A small network was shown many inputs. Here are its activations along a few directions, one row for each input.
Each table varies a few parts of the input and shows all the possible inputs, shuffled.
A made-up example of a description, with smaller parts first: one of 3 separate values, together with either a single point or one of 9 places along a line or (one of 4 places along a line, together with one of 8 places around a ring).
Shared parts are said once, and a part with two or three values counts as separate values.

Other details of the inputs shift rows strongly along two fixed directions, in all tables alike. That doesn't count.

Table:
x1: [ -5  16 -14   2 -10 -10 -12   2   6   1 -28 -11  -1   6 -10]
x2: [-58  21 -25  13  24 -33  10  17  -6 -38 -30  -3   3  11  14]
x3: [  6   0 -18  11 -19   7  -8 -21  15  25  13 -12  -1  23 -22]
x4: [ -1  13   6  -2  -4  -8  -9  14  -6 -13  -5  13   7  -9  21]
x5: [ 17   4 -10   4 -27   3 -15  -9   5  15 -14 -12  -2   7 -29]
x6: [ 31  -9  32 -14 -10  13  -4  10  -7  16  13   8   4 -29  12]
x7: [-33  22 -18   8  19 -14   1  -5   0 -34 -35   6   2  19   9]
x8: [  2   0 -17   4 -16   9  -4 -21  18  28   7 -25  -7  17 -24]
x9: [-30  21   3  -4  32 -12   7   6 -10 -42 -20  16   7  -2  27]
x10: [ -1  -7 -14  -9  -8   7  -9 -15   7  22  13 -12  -3  15 -13]
x11: [ -9   6  -4  10   7  -1  -1 -13   5  -3 -30 -13  -9  22 -11]
x12: [ -7   2 -13   4  -9   7  -4 -16  16  27   1 -24  -3  19 -18]
x13: [ 19 -10  17 -16  -2  14   5  -2   3   9  44  12  13 -16  12]
x14: [-21   1 -15  11   2 -16  10   5   3  -5 -14  -8  -8   8 -11]
x15: [  5  -8  11 -10  15   3  -3  -2  -7 -11  -2  11  -7   1   6]
x16: [ 20 -26  21  -2  -2   8  14  14  -9  -1  33  20   6 -27   8]
x17: [ 37 -16  32  -5  -2  25   4   0  -9   0  30  24  -1 -14   7]
x18: [  4 -13 -12  19 -13  -1   7   1   0   9   3   0  -5  10 -16]
x19: [  9   7 -10   6 -19  -1 -14  -5   7  13 -21 -16  -6   3 -15]
x20: [-13  10   1 -10  10  -1   2   2   6  -1  17  -3   8  -3  11]
x21: [-15  -6  22  -5  26 -10  22  27 -16 -15  10  16   7 -29  38]
x22: [ 18  -5 -11  -1 -21   1 -23  -7   1  21 -15 -11  -7   8 -23]
x23: [ 22 -25  26  -5   3   9  19  16 -11   5  31  11   0 -32  14]
x24: [ 31  -8  28 -16 -10   9  -5  14  -8  -2  21  21  12 -32  19]
x25: [  4 -24 -11   7 -12   0   0  -5  -3  17   1  -6 -12   8 -24]
x26: [-14  11  -2 -10  12  -3   3   0   1  -6  17   1  13  -2  14]
x27: [-31  25   2  -6  40 -15  11  13  -7 -43 -23  14   3  -2  32]
x28: [ 13  -3  -7  12  -5  10  -3 -20   8   6 -18 -16 -14  19 -26]
Description of these inputs: one of 4 separate values, together with either a single point or one of 6 places along a line.
Changing only the choice among 4 separate values turns x4 into x17. The same change can be made to x1. Which row results? -> x27
Start at x21 and move only the place on the line of 6, one step at a time. The first step leads to x23. Which rows follow, in order? -> x14, x2, x16, x18
Change only the choice among 4 separate values in x21. List by row number the other rows that result. -> x6, x11, x12

Table:
x29: [-24  23   6 -13  23  -7   7  10  -1 -28   9  12  16 -11  30]
x30: [-54  23 -29  19  21 -21   5  -2   1 -26 -30  -7   1  29  10]
x31: [ -3   1  11 -19  10   4   0   8  -3  -8  21  14   8 -10  21]
x32: [  8   1 -20  11 -23  13 -13 -27  15  23   1 -19 -10  28 -35]
x33: [-55  17 -29   8  25 -27   9  10  -1 -26 -28 -12   0  10  15]
x34: [-40  24  -6  -2  36 -18   9  14  -7 -39  -3  17  11   0  47]
x35: [-4  7 10 -9 13  5  0 -2  1  1 13  1  5 -6 23]
x36: [ -2   2   2  -1   0  -6   7  12  -1  -2  17   9   8 -10  17]
x37: [ 22 -22  27 -11   7  11   9   8 -10  -1  13  14  -8 -19   7]
x38: [  7 -13   3   3  -3   0   4   3  -4   1  -7  -3  -8 -10  -7]
x39: [ 12 -21  13  -4  -1  13   7   0  -3   9  25  10   2  -3  -1]
x40: [ 25 -27  26 -10   0  16   7   6 -12  14  43  17   6 -22   2]
x41: [ -5  -7 -21  20  -7   5   1 -22  12  16  -9 -24 -18  29 -33]
x42: [  7   2  -7  -3 -13   4 -13  -8   4   4 -14  -3  -6  14 -17]
x43: [-27  14 -15  18   9 -13   0  -4  -3 -21 -34  -2  -4  22   2]
x44: [-16   3 -20  14  -4 -14  -6  -6  -3  -3 -31  -8  -7  21 -20]
x45: [ -1  -3 -24   8 -11  -4  -8 -14   7  14  -1 -11  -5  22 -26]
x46: [ 30 -19  32  -2 -10  11   9  16 -11   8  24  20   4 -30   9]
x47: [-14   4   7   2  15  -1  14   5  -1 -15  10   8  10  -4  12]
x48: [ 21 -11  15  -8  -3   3   0  11  -8  -7  13  18   7 -24  15]
x49: [ 18  -9  15 -17  -3  11  -5   3  -5  11  34   9   6 -16   3]
x50: [ 25 -21  20  -2  -9  10   4   7 -10   4  15  14   4 -23   2]
x51: [ 17  -2  -7   0 -17   5 -18 -14   6  26 -15 -17  -8  11 -29]
x52: [ 27  -9  18 -13 -11  11  -7   8  -6   3  16  12   6 -25   6]
x53: [ 13 -15  -4   7 -10   2  -3 -10  -1  15 -11 -11 -18   7 -31]
x54: [-20  14 -13   0  13 -21  -5   7  -7 -22 -23   8   2   5  12]
x55: [ 34 -12  20  -2 -15   8   2  11  -4   9  19  16   2 -22   5]
x56: [ 22 -16  15   5  -1  14   5  -4  -4   5   5   1 -13  -5  -8]
x57: [ 27 -15  15  -9  -6  10  -2   0  -4   2  11  16  -2  -7   1]
x58: [ 17 -16   8  -9  -2  11   2  -2   1   7  27  11   2  -3   2]
x59: [-35  29 -25   5   8 -14  -2 -13  16  -5 -27 -23   4  24  -4]
x60: [  9   6  -3   5 -20  -1 -10   3   4   8  -8  -4  -2   0 -11]
x61: [ 23  -2   9   0 -20   7  -8   0   5  24  -2  -9  -2  -7  -8]
x62: [ 11  -2 -20  15 -21   8  -3 -27  19  19   1 -17  -6  26 -40]
x63: [ -6  -2  11  -2  18   3  17   5   1 -10  15   2   1 -11   8]
x64: [ -8  -9  10  -9  22  -3  12  13 -11  -6  18   8   0 -16  15]
x65: [ 10  -6 -21   6 -30   7 -14 -18  13  25   4 -21  -4  16 -35]
x66: [ 19 -11  11 -13  -9  12  -3  -2   3  21  25  -6   7 -16   4]
x67: [-51  14 -13  -2  38 -22  12  15  -4 -33 -18   2   0   8  28]
x68: [  5   2 -19  10 -30   3 -10 -11  14  26   3 -20  -5  17 -30]
x69: [ 15 -12  24  -2   2   2  12  18  -9   0  11  11  -4 -28  12]
x70: [  6 -11   0  10 -15   4   7   1   2  18  15  -2   1   0 -11]
x71: [-25   9 -10  -4  15 -16   5  12  -4 -22   3   9  12  -7  29]
x72: [-28   2   1  -3  20 -12  12  18 -11 -23   6  12  14 -14  31]
x73: [ 15  -8  -5  16 -14   8   2 -18  11  12 -16 -19 -16  14 -40]
x74: [ 28 -10  22 -15  -7  12  -6   6  -4  12  12   3   6 -26  10]
x75: [-29  30  12 -13  38 -14   2  19 -12 -36 -18  15  11 -14  56]
x76: [-36  21 -24  -2  13 -19  -9  -3   4  -2 -22 -17   3  18   5]
x77: [ 34 -12  28 -20  -5  14  -7   9 -12   6  26  19   4 -28   7]
x78: [-21  23 -20  11   7 -16   0  -4   6 -25 -33  -3   1  18  -1]
x79: [-41  29   5 -13  29 -25   8  27  -7 -25  -2   6  18 -17  56]
x80: [  9  -6  19 -21  10  11   0   4   0   8  24   7   7 -14  21]
x81: [-15  11 -21  23  -8  -8   0 -15   9  -6 -37 -16  -6  29 -30]
x82: [ 36 -13  22  -4  -5  17   0  -1  -7   2  20  18  -2 -14   6]
x83: [-18   1  -3   5   9  -9  14  13  -1  -2   3  -3  -2  -6   9]
x84: [ -6  -4  -9   9  -4  -4  -2  -6  -1  -3 -23  -1  -7  19 -14]
x85: [-11  23 -19   8  -7  -5  -8 -11  10 -10 -31 -12  -2  21 -19]
x86: [ 18   6   0   2 -14  11  -8 -17  12  16 -14 -16  -3   9 -24]
x87: [ 16   4 -13  11 -23  12 -16 -21   8  14 -15 -13 -12  23 -32]
x88: [  6   2 -16   4 -17   4 -17 -18  12  20 -29 -21 -11  27 -29]
Changing only one part turns x77 into x49. The same change can be made to x61. Which row results? -> x79
Changing only one part turns x45 into x54. The same change can be made to x47. Which row results? -> x81
What is each input in this table made of? -> one of 2 separate values, together with one of 5 places along a line, together with one of 6 places along a line
Change only the place on the line of 6 in x79. List by row number the other rows that result. -> x35, x59, x66, x76, x80
Start at x61 and move only the place on the line of 6, one step at a time. The first step leads to x74. Which rows follow, in order? -> x51, x88, x75, x86
Change only the choice among 2 separate values in x52. List by row number the other rows that result. -> x65
